Each row below holds a small network's activations on one input, seen along a few directions.
In each table, some parts of the input vary, and every possible input appears once, in random order.
A made-up example of a description, with smaller parts first: values(3) and (point or ring(9) or (line(6) and ring(8))).
Shared parts are said once, and a part with two or three values counts as separate values.

Other details of the inputs vary at random and push rows far along two fixed directions, the same in every table; ignore that.

Rows:
x1: 3.256 -1.914 0.902 4.188 0.101 2.393 4.294 0.854 -3.939 -3.322 -0.398 -3.055 -0.366
x2: 4.195 -4.608 0.140 6.573 -0.996 3.145 2.146 -0.966 -2.100 -0.807 -1.053 -1.282 0.778
x3: 0.226 0.108 -1.931 -2.508 0.530 -1.452 2.423 -0.122 0.415 -1.241 -0.954 2.991 -0.262
x4: -1.732 1.277 -0.108 -2.372 2.183 0.154 -0.988 -0.741 2.321 -1.735 1.486 -1.322 -0.941
x5: -0.949 -0.267 -0.259 -0.485 1.854 -1.708 -1.636 0.025 1.831 -0.506 -1.108 2.696 1.224
x6: -1.131 0.180 -0.947 -1.693 1.656 -2.124 1.516 -0.700 0.110 -0.972 -0.624 2.932 -0.650
x7: -0.828 -0.695 -0.896 -2.409 0.660 0.975 -1.351 -2.442 1.754 -0.910 0.989 1.237 -1.980
x8: -1.757 0.746 -0.260 -1.346 2.140 -2.127 0.799 -0.279 0.201 -0.612 0.448 2.786 0.722
x9: 1.881 1.518 -3.412 -0.621 -4.243 -4.226 -5.636 -1.713 -6.158 8.634 -3.303 -4.119 -0.709
x10: -0.947 1.957 -1.082 -1.847 2.333 -0.898 0.700 0.212 0.127 -2.365 -0.485 1.104 -1.866
x11: 2.244 -3.342 2.276 7.411 -2.058 3.280 1.674 1.189 -0.871 0.760 0.552 -1.006 1.957
x12: 0.228 0.645 -1.788 -3.526 0.532 0.798 0.638 -0.611 2.542 -2.406 0.083 -1.129 -1.896
x13: 0.508 2.555 -0.414 -2.834 -5.378 -2.393 -5.665 -1.162 -5.865 8.704 -0.034 -5.903 -0.256
x14: 0.655 -0.748 -1.819 -3.189 -0.447 1.569 -0.475 -1.854 2.125 -1.155 0.699 1.301 -1.676
x15: -1.815 3.223 0.750 -1.471 1.675 -0.411 0.431 1.471 0.892 -1.341 0.589 1.204 -0.142
x16: -1.217 0.395 0.855 -0.501 0.783 -1.143 -1.166 0.913 2.467 0.215 -1.112 2.941 1.598
x17: -2.006 1.951 1.018 -2.378 1.076 0.700 -0.528 0.127 2.972 -1.046 1.481 -1.087 -0.574
x18: -0.838 0.276 0.269 -0.624 -0.872 -0.847 -0.406 2.320 3.153 0.338 -0.871 3.081 1.514
x19: -1.391 -0.097 -0.170 -2.019 1.100 0.893 -2.096 -2.051 1.888 -0.586 2.082 1.095 -0.647
x20: 1.358 -1.203 2.581 5.269 1.771 1.635 2.604 0.723 -4.041 -2.645 1.044 -3.178 0.525
x21: 1.312 -0.753 3.044 5.072 -0.880 2.677 3.896 3.078 -2.834 -1.708 1.210 -2.830 0.867
x22: -1.701 1.242 0.254 -1.527 -0.517 -1.175 2.048 2.066 1.492 0.305 0.647 3.171 0.996
x23: -0.930 0.088 -1.360 0.522 1.629 -0.364 -2.321 -1.300 2.322 0.416 -0.135 2.965 0.644
x24: -1.255 0.424 0.381 -2.177 -1.585 1.780 -0.877 0.276 3.232 0.299 2.322 1.467 -0.403
x25: 1.027 -0.874 -1.931 -1.617 0.170 -1.091 -0.016 0.126 2.066 -1.212 -2.500 2.889 0.274
x26: 2.533 -4.742 2.011 6.028 0.375 1.085 1.830 -0.235 -2.777 -1.412 -1.769 -1.454 0.989
x27: -1.628 1.798 0.428 -2.527 -0.534 1.025 0.234 1.568 3.659 -0.885 1.724 -0.958 -0.667
x28: 1.783 -3.214 2.826 7.543 -0.469 3.000 0.930 -0.254 -1.603 0.559 0.289 -1.152 2.117
x29: 1.062 2.687 -2.174 -3.541 -3.655 -3.671 -4.296 -1.127 -6.169 6.521 -1.689 -8.409 -2.298
x30: -2.143 1.387 0.818 -1.393 1.064 -1.477 1.294 0.610 0.788 0.116 0.389 3.021 1.128
Each input here is: line(5) and ring(6).
- Which other rows does x22 become when the ring(6) part takes its other values? List them by row number. => x11, x18, x21, x24, x27
- A walk changes only the line(5) part. It starts at x3 and steps to x6. List the rest of the walk in order. => x8, x30, x22

Rows:
x31: -0.289 -1.115 -1.618 -1.176 1.013 0.493 -2.030 -2.246 3.135 -0.525 -0.266 2.812 -0.604
x32: -0.228 -0.435 -1.586 -2.612 0.525 1.490 -1.230 -1.938 3.361 -1.447 0.698 0.916 -1.723
x33: -0.951 1.131 -1.069 -1.460 2.332 -2.167 1.378 0.536 0.600 -1.807 -1.250 3.397 0.033
x34: 0.708 -0.896 3.997 4.335 0.413 2.348 4.414 1.900 -3.600 -2.578 1.996 -4.527 0.518
x35: -0.050 3.831 -0.617 -3.387 -3.869 -2.617 -3.744 0.430 -4.916 6.183 0.131 -6.759 -0.966
x36: -0.790 -0.940 -0.567 0.023 -0.367 0.453 -2.280 -0.610 4.161 1.150 -0.170 4.344 1.169
x37: 1.198 -2.544 3.515 4.609 -0.544 4.333 1.868 -0.169 -1.644 -1.597 2.718 -5.025 0.052
x38: 2.441 -2.725 1.907 4.441 0.251 2.248 3.990 0.351 -3.564 -2.721 0.282 -3.461 -0.082
x39: -2.274 2.604 0.733 -2.839 1.394 0.238 0.768 1.114 2.148 -1.982 1.799 0.078 -0.828
x40: -1.474 1.305 -0.025 -0.251 0.952 -2.204 1.158 2.156 1.631 -0.103 -1.153 4.930 1.786
x41: -0.951 -0.361 -0.440 -0.017 -0.015 -0.218 -1.451 0.121 3.569 0.822 -0.467 4.447 1.320
x42: 0.306 2.730 -0.929 -3.283 -4.651 -1.337 -5.450 -1.034 -3.870 7.031 0.698 -7.101 -1.293
x43: -0.379 0.138 -1.458 -2.666 0.874 0.817 -0.408 -1.207 2.763 -1.790 0.412 1.020 -1.547
x44: 1.879 -3.286 2.973 7.116 -0.641 1.225 3.002 1.657 -2.768 -0.120 -0.594 -0.065 2.816
x45: -0.597 0.036 -1.370 -1.278 1.713 -0.847 -0.372 -0.795 1.932 -1.193 -0.826 3.030 -0.263
x46: 1.497 2.514 -2.521 -3.282 -3.659 -3.262 -3.194 -0.478 -5.486 5.602 -1.729 -5.395 -1.424
x47: -1.101 0.218 -0.306 -0.074 0.328 -0.886 -0.618 0.833 2.960 0.487 -0.740 4.568 1.491
x48: 2.721 -4.585 1.639 6.059 0.082 2.592 1.530 -1.354 -2.529 -1.168 -0.196 -1.896 0.737
x49: -0.888 1.792 -1.029 -2.913 1.839 -1.178 2.176 0.846 0.821 -2.737 -0.277 1.502 -1.074
x50: -0.778 0.591 -1.226 -1.347 2.029 -1.521 0.494 -0.114 1.296 -1.508 -1.066 3.186 -0.122
- Changing only one part turns x37 into x42. The same change can be made to x48. Which row results? => x31
- What do these inputs look like to the network? => line(4) and line(5)
- A walk changes only the line(4) part. It starts at x40 and steps to x33. List the rest of the walk in order. => x49, x34
- A walk changes only the line(5) part. It starts at x49 and steps to x38. List the rest of the walk in order. => x46, x43, x32
